A small network was shown many inputs. Here are its activations along a few directions, one row for each input.
Each table varies a few parts of the input and shows all the possible inputs, shuffled.
A made-up example of a description, with smaller parts first: one of 6 places along a line, together with either a single point or one of 9 places along a line or (one of 2 separate values, together with one of 8 places around a ring).
Shared parts are said once, and a part with two or three values counts as separate values.
(in the rows, 128 means zero)

Other details of the inputs vary at random and push rows far along two fixed directions, the same in every table; ignore that.

Rows:
R1: [163 145 150 112 105 130 140 113 123 131 128 182 121 136]
R2: [133 130 112 144 140 138 147 147  89 139 117 113 131 144]
R3: [178 193 127 121 128 141 136 143  86 152 116 163 128 153]
R4: [144 105 130 145 121 120 170 129  96 125 111 130 112 144]
R5: [154 186 137 121 117 140 110 129 109 124 154 150 127 137]
R6: [155 168 146 111 113 133 136 129 123 144 107 157 139 152]
R7: [ 74  99 104 153 160 145 122 106 128 100 149  75 117 102]
R8: [175 147 131 170 104  80 122 115 134 156 132 185 154 135]
R9: [117  98 190  78  89  78  84 165 214 100 126 131 173 109]
R10: [127 119 134 131 119 129 142 138 120 136 106 118 135 148]
R11: [134  98 120 141 143 137 152  95 118 126 123 144  94 125]
R12: [108 121 170  72 104  99  66 181 205 113 138 113 194 106]
R13: [ 73  85  97 146 162 148 124 107 129 118 126  86 125  96]
R14: [134 126 104 144 142 122 144 154  95 112 147  96 125 153]
R15: [154 161 140 109 108 139 122 116 119 146 118 168 129 143]
R16: [133 108 116 133 123 119 142 150 120 125 106 117 129 155]
R17: [ 72  94 120 151 152 128 139 134 110 107 145  61 135 122]
R18: [100 116 176  71 105 120  60 118 224 122 133 132 169  90]
R19: [ 84  59 111 146 152 128 147 103 152 124 130 111  90 100]
R20: [117 109 102 134 138 136 129 108 138 146 119 122  94 118]
R21: [137 170 122 145 145 137 145 129  81 127 140 119 118 149]
R22: [133 118 131 142 132 128 176 113  99 126 111 139 112 141]
R23: [ 59  91 105 145 155 146 131 115 115 118 127  90 137 102]
R24: [171 170 109 113 122 138 107 132 135 151 133 155 108 117]
R25: [170 183 117 122 119 141 107 132 137 132 160 144 102 122]
Each input here is: either a single point or (one of 4 places along a line, together with one of 6 places along a line).
Change only the place on the line of 4 in R15. List by row number the other rows that result. -> R1, R5, R23

Rows:
R26: [138 126 132 134 128 123 146 126 110 131 116 142 133 139]
R27: [137 126 127 135 130 132 140 112 119 134 120 149 120 126]
R28: [136 147 117 131 134 143 125 119 117 136 129 134 120 131]
R29: [162 184 217  51  62  78  27 173 246 124 159 173 208 103]
R30: [144 118 125 131 125 121 146 135 122 132 113 133 118 143]
R31: [137 140 117 129 137 139 129 126 117 131 137 128 110 126]
R32: [145 135 111 147 129 123 129 119 124 135 140 140 119 126]
R33: [141 121 122 130 124 130 138 119 123 137 118 147 113 131]
R34: [134 145 122 132 131 136 130 134 106 131 125 122 134 141]
R35: [133 147 124 132 132 134 134 135 107 133 128 122 129 137]
R36: [141 139 115 128 135 140 123 126 118 128 135 130 114 131]
R37: [139 141 123 129 133 133 134 144 109 126 134 120 123 137]
R38: [136 146 119 127 132 141 130 121 115 130 132 134 113 130]
R39: [139 138 120 130 132 135 129 142 109 122 131 119 127 141]
R40: [146 120 123 130 126 127 140 122 129 136 116 140 108 132]
R41: [  6  49 133 129 151 120 116 127 170  89 134  40 161  83]
R42: [ 31  69 125 132 153 131 114 112 167 108 136  66 143  82]
R43: [139 126 130 136 123 130 140 110 123 133 123 145 116 133]
R44: [137 124 134 137 122 122 147 124 114 130 120 136 128 146]
R45: [140 119 126 130 122 123 144 134 116 134 114 140 125 143]
Describe the family of inputs behind these rows. -> one of 2 separate values, together with either a single point or one of 4 places along a line or one of 5 places along a line
Changing only the choice among 2 separate values turns R37 into R31. The same change can be made to R29. Which row results? -> R32
Change only the place on the line of 5 in R42. List by row number the other rows that result. -> R28, R31, R36, R38

Rows:
R46: [ 87  95 149 126 116 129 134 113 139 127 111 109 137 133]
R47: [169 174 164 102  98 133 123 155 108 143 114 173 153 156]
R48: [124 143 160  99 117 111  81 149 188 118 168 123 142  98]
R49: [180 179 168  95 113 133 127 113 132 138 132 183 124 135]
R50: [109 117 174 109 101  82 109 134 190 113 142 143 165 109]
R51: [177 188  97 123 140 158 143 145  53 136 124 143  99 155]
R52: [ 85 115 103 129 144 154 131 117 124 115 126  78 104 120]
R53: [185 180 151 128  96 114 106 135 137 140 134 153 145 152]
R54: [184 195 139  92 104 138 113 138 133 131 150 169 105 126]
R55: [ 95 144 155 100 114 128  99 119 178 114 157 126 143  87]
R56: [132  95  95 170 147 117 129 124 124 122 127 122 110 124]
R57: [241 205 121 136 104 126 134 149  90 150 125 171 105 184]
R58: [101  92 149 106 110 132 125 132 154 120 112 111 133 133]
R59: [ 85  86 125 174 143 108 144 113 136 108 145  91 132 104]
R60: [ 86 110 142 125 147 146 134 103 137 120 111 104 125 129]
R61: [108 128 136 122 123 124  72 123 189 132 157 134 155  93]
R62: [176 152  63 157 147 166 151 108  61 147 122 155  68 143]
R63: [ 83  86 109 155 149 120 171 110 132 165  90 103 115 108]
R64: [112  85  96 169 139 109 153 104 110 127 113 137 124 132]
R65: [132 135 157  99 112 103  85 173 164 112 143 109 183 115]
R66: [ 94 116  99 137 136 148 115  99 136 127 135 123 125  94]
R67: [109  91 105 151 147 151 174 144  66 121 103 103 113 150]
R68: [199 144 149  98  93 127 111 130 136 149 115 195 122 140]
R69: [ 85 120 144 116 153 142 127 128 120 111 113 110 147 122]
R70: [111  94 106 145 128 116 156 132 119 119 114 101 119 153]
R71: [114 116 175  78 122 128 108 125 183 108 138 128 141  98]
R72: [ 90 155 155  90 107 132  81 124 182 123 138 115 152 104]
R73: [114 113 111 129 140 125  91 130 161 129 152 120 126 102]
R74: [185 192 136 102 110 134  97 150 138 147 149 143 121 154]
R75: [ 99  93 122 127 145 143 129  89 137 126 117 132 129 106]
R76: [109  87 137 133 126  97 140 138 146 108 133 120 123 123]
R77: [115  86 131 133 130 129 165 124 111 121 122 126 103 128]
R78: [ 94 139 104 143 154 151 133 125  81 124 124  99 123 124]
R79: [ 96  85 129 153 137 104 128 135 149 101 144  93 124 102]
R80: [126  74  74 175 154 116 171 111  92 124 112 127  97 143]
R81: [ 90 125 117 146 142 136 121 117 136 130 146  84 131 123]
R82: [121  80  91 172 146 140 174  89  76 142 105 139 100 137]
R83: [180 177 146 113  99 110 128 161 115 135 124 167 168 159]
R84: [116 129  99 137 155 138 131 151  91 128 145  88 130 134]
R85: [160 135  87 180 132 130 194 111  53 143 107 134  96 184]
R86: [105 131 167  74 131 138  98 151 160 109 122 118 160 116]
R87: [ 83 118  92 160 165 136 141 132  82 124 143  80 135 126]
R88: [179 197 146 123 110 124 109 135 135 143 165 170 124 130]
R89: [ 90 102 164  85 112 102 104 150 218 150  98 117 148  86]
R90: [107 114 186  93  97 103 106 123 176 124 134 147 156 107]
R91: [113 111 125 120 146 157 144 114 121 120 106 103 106 139]
R92: [191 174 142 101 101 111 125 177 119 131 124 164 156 162]
R93: [236 190 100 170 119 126 144 117  77 157 125 202 102 165]
R94: [121 115  87 187 155 131 170 129  58 123 125  89 132 144]
R95: [114  93 123 112 141 145 124 103 146 122 119 129 125 109]
Changing only one part turns R60 into R91. The same change can be made to R61. Which row results? -> R73
Changing only one part turns R89 into R63. The same change can be made to R51. Which row results? -> R78
Describe the family of inputs behind these rows. -> one of 2 separate values, together with either a single point or (one of 4 places along a line, together with one of 6 places around a ring)
Change only the place on the line of 4 in R88. List by row number the other rows that result. -> R61, R81, R87
Change only the choice among 2 separate values in R81. List by row number the other rows that result. -> R74
